Each row below holds a small network's activations on one input, seen along a few directions.
Each table varies a few parts of the input and shows all the possible inputs, shuffled.
Descriptions start from the smaller parts, as in this example, which fits no table here: one of 5 places around a ring, together with either a single point or (one of 2 separate values, together with one of 4 places along a line) or one of 11 places around a ring.
Shared parts are said once, and a part with two or three values counts as separate values.
In the rows, 128 means zero.

Other details of the inputs shift rows strongly along two fixed directions, in all tables alike. That doesn't count.

Table:
R1: [132 132  37  99 154  82  93 199 149  83  88]
R2: [120 153 178 171 110 117 122  99 170 128 112]
R3: [126 102 186 126 120  69 113 137  79  97 161]
R4: [145 133 153 147 142 136 123 108 173 106 169]
R5: [ 99 213  74  53 147 153 108  83  66  45  45]
R6: [114 107 165 131 120 115 151  88 113 138 180]
R7: [169 130 196 127 116  31 124 169  61  79 150]
R8: [155 128  65  85 144  92 115 212  85 125  62]
R9: [130 140 151 181 127 228 158  57 202 152 189]
R10: [112 116 180 135 136 140 166  80 124 150 188]
R11: [126 110 195 121 139  72 122 146  83  98 160]
R12: [ 93 110 189 156 126 118 135  87 123 146 105]
R13: [104 133  83 136 137  97 120 144 179 101  58]
R14: [145 130 169 158 117 102 120 106 156  81 187]
R15: [142 147  81 107 136 129 101 183 150 118 100]
R16: [119 104 155 117 125 119 143  88 120 147 168]
R17: [158 152 193 126 126  32  99 178 115  56 166]
R18: [145 150 174 157 105 137 124 121 150 112 174]
R19: [130 138 196 190 107 169 162  52 138 186 115]
R20: [107 117 154 156 134 205 166  37 148 203 187]
R21: [153 140 184 175 114 210 170  70 127 186 172]
R22: [ 92 104  41 112 128 227 145 143 132 181  79]
R23: [156 123  81 104 117 122 121 168  97 145  84]
R24: [162 152 186 132 128  24  82 168 113  67 167]
R25: [133 106 197 116 145  71 111 141  86 103 156]
R26: [175 134 192 130 131  23 108 161  62  94 151]
R27: [ 77 110  93 106 140  86 145 133 126 142  58]
R28: [128 145  47 126 108 182 115 158 162 143  98]
R29: [141 126  38 108 115 154 132 178 101 155  66]
R30: [111 106  61  83 153  89  97 200  86 122  74]
R31: [124 130  69 132 129 165 133 143 176 112 121]
R32: [110 113 162 146 138 213 172  42 153 198 184]
R33: [ 85 108  35 110 131 231 174 110 150 198 103]
R34: [136 142  51 115 112 181 107 154 168 150  94]
R35: [125 101 169 130 120 138 122 101 110 144 154]
R36: [129 123  23 102 133 150 109 165 175 117  85]
Each input here is: either a single point or (one of 5 places along a line, together with either a single point or one of 6 places around a ring).
Which other rows does R34 become when the place on the line of 5 takes its other values? List them by row number.
Answer: R16, R23, R35, R36

Table:
R37: [129 124 142 149 122 141 136 111 154 145 148]
R38: [117 114  22  78 145  94 104 217 128 108  60]
R39: [115 141 110 145 125 221 148  76 163 162 138]
R40: [140 139 166 132 127  71 114 140 117  86 129]
R41: [132 126 139 140 127 152 136 114 145 138 160]
R42: [146 142 158 121 128  76 113 136 109  82 143]
R43: [150 130 162 130 124  74 110 156 114  99 149]
R44: [123 138 154 149 122 140 134  91 149 129 142]
R45: [120 134 142 140 127 150 130  95 146 126 142]
R46: [ 85 111   7  64 150 161 140 169  85 174  18]
R47: [103  96 124 139 121 216 173  77 110 219 129]
R48: [147 125 164 136 127  68 115 155 121 100 142]
R49: [134 145 146 143 118 156 127 103 138 130 138]
R50: [152 128 156 125 128  73 114 151 113  95 155]
What do these inputs look like to the network?
Answer: one of 2 separate values, together with either a single point or one of 6 places around a ring
Changing only the choice among 2 separate values turns R37 into R44. The same change can be made to R47. Which row results?
Answer: R46
Which other rows does R48 become when the choice among 2 separate values takes its other values? List them by row number.
Answer: R40

Table:
R51: [119 132 120 145 121 157 142 104 154 145 125]
R52: [133 126 123 143 129 173 140 109 151 160 146]
R53: [101  99 142 122 130 170 163  86  83 195 120]
R54: [138 138 172 132 129 109 126 116 116 102 159]
R55: [140 129 107 120 131 101 120 168 126 121 108]
R56: [133 134 155 105 140  39 104 155 101  66 133]
R57: [132 116 172 138 128  96 118 126 129 110 162]
R58: [123 122 125 148 121 163 134 117 152 149 129]
R59: [110 138  63 127 129 203 132 115 159 165  81]
R60: [123 137  28  77 140  96 104 216 109  96  41]
R61: [137 130 114 124 124 145 124 130 128 130 137]
R62: [148 136 172 145 114 113 123 116 119 113 161]
R63: [128 127 170 139 126 101 134 105 136 110 163]
What do these inputs look like to the network?
Answer: either a single point or (one of 2 separate values, together with one of 6 places around a ring)
Which other rows does R52 become when the choice among 2 separate values takes its other values? List them by row number.
Answer: R55
